These are the activations of a small neural network, seen along a few directions. Each row is one input.
Each table varies a few parts of the input and shows all the possible inputs, shuffled.
A made-up example of a description, with smaller parts first: line(6) and (point or ring(9) or (values(3) and ring(8))).
Shared parts are said once, and a part with two or three values counts as separate values.

Other details of the inputs vary at random and push rows far along two fixed directions, the same in every table; ignore that.

Table:
R1: [-14  -3  -9   7 -14  -1  21  -7   2  -1  -1]
R2: [-18  -7 -23   2 -28  -5  39 -29  21  26 -24]
R3: [ -7 -14 -18   4 -10   3  38 -30  19  36 -33]
R4: [-12  18   4 -18  54 -18  -1  -4   7 -13  58]
R5: [ 18  -8  38   7 -29  19 -42  38 -33 -31 -17]
R6: [-17 -15 -42 -14 -21 -23  39 -40  30  35 -17]
R7: [ 28   3  20  17 -46  14  -1  23 -20 -25 -15]
R8: [ 37  -5   8  15 -34   8  -4  10 -18 -13 -29]
R9: [ -7  -5 -18   8 -17   9  27 -29   9  21 -24]
R10: [-32  19   0 -22  60  -8 -30  15  11   1  45]
R11: [ 27   5  19  17 -35  16  -5  17 -20 -24 -11]
R12: [ 10  11  20 -16  70 -16 -15  19  -9 -26  59]
R13: [-15  -4 -10   5  -5   7 -21  10  27  13 -13]
R14: [ 26 -11  19  25 -27  24   2  23 -27 -18 -24]
R15: [ 17   2   8   5 -30   2   5  12  -7 -14  -4]
R16: [  8   5  12   6 -33  20 -31  33 -17  -6 -26]
R17: [-29  -7 -30  -4 -21   0   4 -16  35  44 -36]
R18: [-12  -6 -25  -2  -5  -7  38 -48  31  43 -31]
R19: [  8  -8 -18  -2 -24  -8  12 -12   2   4 -11]
R20: [-32  15  -9 -14  55 -17  15 -22  16   3  47]
R21: [ 56   0  31  22 -29  13 -30  41 -45 -48 -11]
R22: [-22 -17  -9 -14 -22   1   2 -18  14  29 -34]
R23: [ 15   3   4  10 -16  14   6  -5  -7  -5 -11]
R24: [-27  13  24 -26  63 -11 -36  18  -7 -19  51]
R25: [ -9  -8 -27  -7  -2 -11  35 -44  31  41 -25]
R26: [-14  -9 -20   9 -26   5  28 -23   6  14 -20]
R27: [-42  16  -5 -28  57 -17 -16  -2  16  13  33]
R28: [ 28   1  23  29 -26  29 -15  29 -40 -41  -6]
R29: [ 10  -3 -10   2 -17   6  14 -16   5   9 -14]
R30: [-25 -13 -33   4  -3  -5  41 -48  25  39 -29]
R31: [  3  -2 -14  -6 -11  -9  12 -13   6   4  -1]
R32: [ 16   3  28   6 -32  21 -38  44 -31 -24 -19]
R33: [  5  17  29 -10  72  -7 -11  17  -8 -24  58]
R34: [-17   5 -20 -22  58 -24   6 -25  14   4  46]
R35: [-14   5  16   8  50 -24 -44  20  -9   6  70]
R36: [ 49  -3  33  16 -24  20 -12  36 -30 -28 -13]
R37: [  3  -3 -11  -6 -16 -13  14  -5   6  -1   1]
R38: [ 17   0  34   6 -32  20 -40  42 -33 -28 -19]
R39: [-23  -8 -27   2 -24   4  -2  -8  36  36 -38]
R40: [ 26 -13   0   1  -9  -1   5   5  -8  -1 -12]
R41: [-13  10 -12 -21  58 -20   3 -19  12   0  47]
R42: [ -4  22  24  -2  71  -9 -14  10 -11 -28  55]
Description of these inputs: point or line(11) or (line(5) and line(6)).
A walk changes only the line(11) part. It starts at R5 and steps to R22. List the rest of the walk in order.
> R24, R38, R32, R27, R16, R10, R17, R39, R13
Which other rows does R34 become when the line(6) part takes its other values? List them by row number.
> R9, R23, R28, R29, R41
Which other rows does R11 become when the line(6) part takes its other values? List them by row number.
> R4, R19, R20, R26, R31

Table:
R43: [ 63   1  25  26 -58  26 -13  33 -34 -40 -27]
R44: [ 18   6  19  -3  51 -14 -12  11 -10 -24  42]
R45: [ 17   1  21  -7  50 -10 -10   7 -19 -11  36]
R46: [ -2 -19 -31 -17 -21  -5  47 -55  21  45 -52]
R47: [-26  10  14  -5  26  -7 -25  16  -8 -23  42]
R48: [-43  10  -7 -20  17 -12   2 -13  15   4  22]
R49: [-34   2 -49 -21  31 -30  49 -61  46  42  12]
R50: [ -5  11  -1  -1  45 -17   1  -2  -6 -23  58]
R51: [ 50  -7  33  12 -11  16 -20  29 -45 -38  -8]
R52: [-28  22  37  26  66  46 -12  16 -10 -12   8]
R53: [-10  -5 -29   4  13 -21  28 -32  23  33  12]
R54: [-22   3 -34 -12  11 -19  41 -45  24  21  11]
R55: [ -5  19   0 -16  52 -18   7   2   3 -24  54]
R56: [ 17  -3   3  13 -68  22 -13  29 -12 -12 -47]
R57: [ -6 -10 -24   3 -52  -1  49 -40  11  18 -37]
R58: [ -2   3  -6 -23  38 -18  24 -18  17   5  15]
R59: [ 56  -5  18  39 -58  21 -16  36 -40 -41 -21]
R60: [-24   8  -9 -24  30  -9  -7  -1  25  10  18]
R61: [ -4 -20 -29 -22 -17  -5  50 -48  21  40 -49]
R62: [ 52   4  32  24  -8  13 -29  41 -35 -49  18]
R63: [ 21 -24   6  11 -64  25 -17  12 -18  11 -71]
R64: [  1   1  -9   8 -44  10 -10   8   1   4 -32]
R65: [ 19 -13 -21  13 -79  13  41 -15  -2   5 -56]
R66: [ 13  -6  15  -5 -29  18 -23  15 -18  -4 -40]
R67: [ 10   7   6   1  50 -17  -6   2   3  -4  53]
R68: [ -2  15  19  -3  -4  10 -29  40 -20 -39  20]
R69: [-14  10   4   3  31 -11 -31  20   2   1  38]
R70: [ 31   0  40  17 -10  13 -51  54 -29 -22  -2]
R71: [  4 -24 -31   4 -22 -13  42 -45  30  59 -42]
R72: [-32  -1 -20 -26  25 -16   5 -26  36  37  -8]
R73: [-21  21   8 -11  32  -6 -27  18  -5 -24  45]
R74: [ -3 -19 -22  24 -78  13   5  -5   6  36 -57]
R75: [ 11  -6  11  53 -27  60  47 -21  -9  15 -75]
R76: [ -8 -11 -11 -13 -30   4   7  -6  20  27 -49]
R77: [-31  17  16 -21  30  -6 -16  19  -4 -29  43]
R78: [-17  16   3 -19  43  -9 -24   7  14  -4  36]
R79: [ -4   7  11  -2  31  -3 -38  23   0 -12  32]
R80: [ 38  12  32   2  19   1 -16  26 -26 -40  21]
R81: [-35  -6 -16 -39  26  -9   9 -25  25  33 -14]
R82: [  7 -16   6  27 -83  20  -7  16 -16   8 -49]
R83: [ -9   2 -23 -21  27 -17  33 -31  30  17  14]
R84: [  7 -22   0   4 -38  12 -11   1  -4  32 -52]
R85: [-20   2  -9  -7  30 -20  22 -24   6  -5  39]
R86: [ 22   6  24  23 -21  16 -50  52 -31 -39   6]
R87: [ 44   5  29  33 -26  12 -20  41 -44 -44  18]
R88: [-47 -13 -48 -16  19 -24  21 -50  60  79  -7]
R89: [-18  -2  -2 -13  35 -12 -18  -1  16  15  11]
R90: [-11   9   8  -1  42 -20   9  -5  -5 -12  58]
R91: [-28  12   0  -7  40 -11 -26  11   1 -13  49]
R92: [ 10  -9  -7   5 -61   9  39 -13  -7  -7 -36]
The inputs of R85 and R47 match in every part but one. If R46 is changed in the same way as R85 into R47, which row does it become?
> R66
What is each input in this table made of?
> values(2) and (point or (line(4) and line(6)))
Which other rows does R82 become when the line(6) part takes its other values? List them by row number.
> R69, R70, R74, R84, R88
Which other rows does R70 become when the values(2) part takes its other values? List them by row number.
> R71

Table:
R93: [-23  11   1 -12  43   3 -11   1  14   5  11]
R94: [ 37   6  23  14  37  -4 -20  23 -19 -24  39]
R95: [ -5   8   6 -21  19 -14 -27  16  -2 -13  29]
R96: [  9   2   2  -4  10 -10   6   1  -5 -18  25]
R97: [-24  -4 -16 -11  30 -11  40 -43  26  34   0]
R98: [-13 -15 -39 -15 -16 -19  45 -47  30  37 -18]
R99: [-29   5  -9 -14  26 -16  -8  -1  15   7  28]
R100: [  8 -17 -13   2 -68   7  -2   3   2  15 -50]
R101: [  1  -9 -14  17 -66  16   0  -1   4  19 -46]
R102: [-18   2   9  -3  31   5 -21   7  -7   2  11]
R103: [-16 -12 -45 -23 -12 -27  47 -56  35  44 -20]
R104: [-13  12  10  -5  25  -7 -28  23  -4 -19  39]
R105: [ -1   8  30   2  18  11 -29  28 -15 -15  11]
R106: [-10   9  12 -14  29 -11 -30  23  -4 -21  41]
R107: [  4  16   9   5  29  -5  -3   6 -10 -25  47]
R108: [-29  10  -7  -7  28 -13 -12  -2  15   7  30]
R109: [ 59   0  33  37 -56  45 -12  38 -43 -46 -47]
R110: [ -6   7   7 -18  20 -13 -28  17  -2 -14  31]
R111: [ 38 -10  16  25 -59  29  15  10 -20  -7 -54]
R112: [ 61  -6  24  47 -95  34  -8  37 -46 -39 -47]
R113: [-37 -12 -36 -13  -9   0  32 -42  44  62 -46]
R114: [ 19  17  32   4  39   9  -9  25 -22 -38  32]
R115: [  2  11   4   3  22  -9   3   2  -7 -20  36]
R116: [-38 -10 -20 -11  10  -5  16 -34  30  48 -22]
R117: [-17  -5 -32 -23  16 -28  35 -43  28  26  11]
R118: [  4   7   4   0  19 -11   5   4  -7 -20  33]
R119: [-25  -8 -20  -9  26 -11  41 -49  25  37  -5]
R120: [ 19  -9  -8  16 -40  23  29 -14   2  11 -56]
R121: [ -4   9  32   1  38   9 -40  32 -24 -27  30]
R122: [-10  14  27  -7  41   5 -27  25  -6 -14  28]
R123: [ 30 -15 -13   5 -66   3  22 -10  -6   4 -45]
R124: [ 17  11  18   1  21  -7 -10  24 -22 -41  42]
R125: [-43  -6 -34 -22  14 -23  14 -28  37  38   5]
R126: [ 35 -16  14  30 -58  29   9   6 -30  -8 -53]
R127: [ 41  -5  25  36 -89  34 -34  52 -39 -32 -47]
R128: [  2  13  16 -19  24 -13 -40  29 -12 -28  37]
R129: [-21 -10 -28  -8  29 -20   4 -28  38  53   1]
R130: [  1   2   9   3  33   3   5  -6 -14  -9  17]
R131: [-12 -20 -34   8 -60  23  26 -32  30  51 -89]
R132: [  6   8   5   3  15  -8   4   5  -8 -21  32]
The inputs of R130 and R102 match in every part but one. If R124 is changed in the same way as R130 into R102, which row does it become?
> R125
The inputs of R120 and R93 match in every part but one. If R119 is changed in the same way as R120 into R93, which row does it become?
> R116
What is each input in this table made of?
> values(2) and (point or line(8) or line(11))

Table:
R133: [ 12   8  31   9 -11  20 -48  44 -24 -24  -2]
R134: [ 35  20  30   9  41   0 -28  37 -31 -61  60]
R135: [-23  -6 -24 -15 -33 -11  -5 -11  22  27 -20]
R136: [ 35   5  19  25 -33  18   2  20 -27 -37  -9]
R137: [-23   5 -12 -11  50 -21  22 -26   7   7  45]
R138: [-50   6 -11 -26  69 -19 -13  -7  28  23  38]
R139: [-27  14  14 -17  63  -7 -38  23   1 -10  49]
R140: [  7  19  23  -7  58  -6 -13  16 -28 -45  59]
R141: [  7 -10 -32   7 -41  -2  49 -37  22  35 -43]
R142: [  3 -24 -32   6 -62   5  53 -49  17  38 -71]
R143: [-30  18  17 -14  69 -12 -41  22   2 -13  52]
R144: [  0 -19 -42  16 -69  10  57 -45  18  39 -66]
R145: [-20   5 -23 -28  74 -32  21 -39  26  13  48]
R146: [-66   9 -21 -39  83 -26  -3 -27  45  39  44]
R147: [ 16 -30 -35  15 -65   1  44 -42  16  43 -62]
R148: [-21  10 -15 -15  52 -19  33 -29  27   8  37]
R149: [-56   6 -19 -32  59 -17  -3 -27  41  39  27]
R150: [ 10 -26 -30   5 -65   8  57 -43  19  39 -76]
R151: [-22   3 -21 -18  52 -31  34 -40  27  30  36]
R152: [ 28   9  45  22 -23  26 -63  65 -42 -44  -6]
R153: [ 48  -5  16  17 -48  15   5  17 -29 -20 -35]
R154: [ 35   9  53  21 -31  37 -66  74 -47 -53  -6]
R155: [ 47  -2  35  25 -32  18  -7  34 -39 -40  -5]
R156: [ 22   7  39  19 -20  24 -57  60 -36 -39  -6]
R157: [ 25  -6  20  12 -70  16 -40  51 -28 -27 -29]
R158: [  6 -24 -25  16 -66   5  48 -40  12  35 -59]
What is each input in this table made of?
> values(2) or ring(9) or (values(3) and line(5))
A walk changes only the line(5) part. It starts at R144 and steps to R136. List the rest of the walk in order.
> R148, R141, R134
Which other rows does R153 become when the values(3) part takes its other values? List them by row number.
> R141, R151
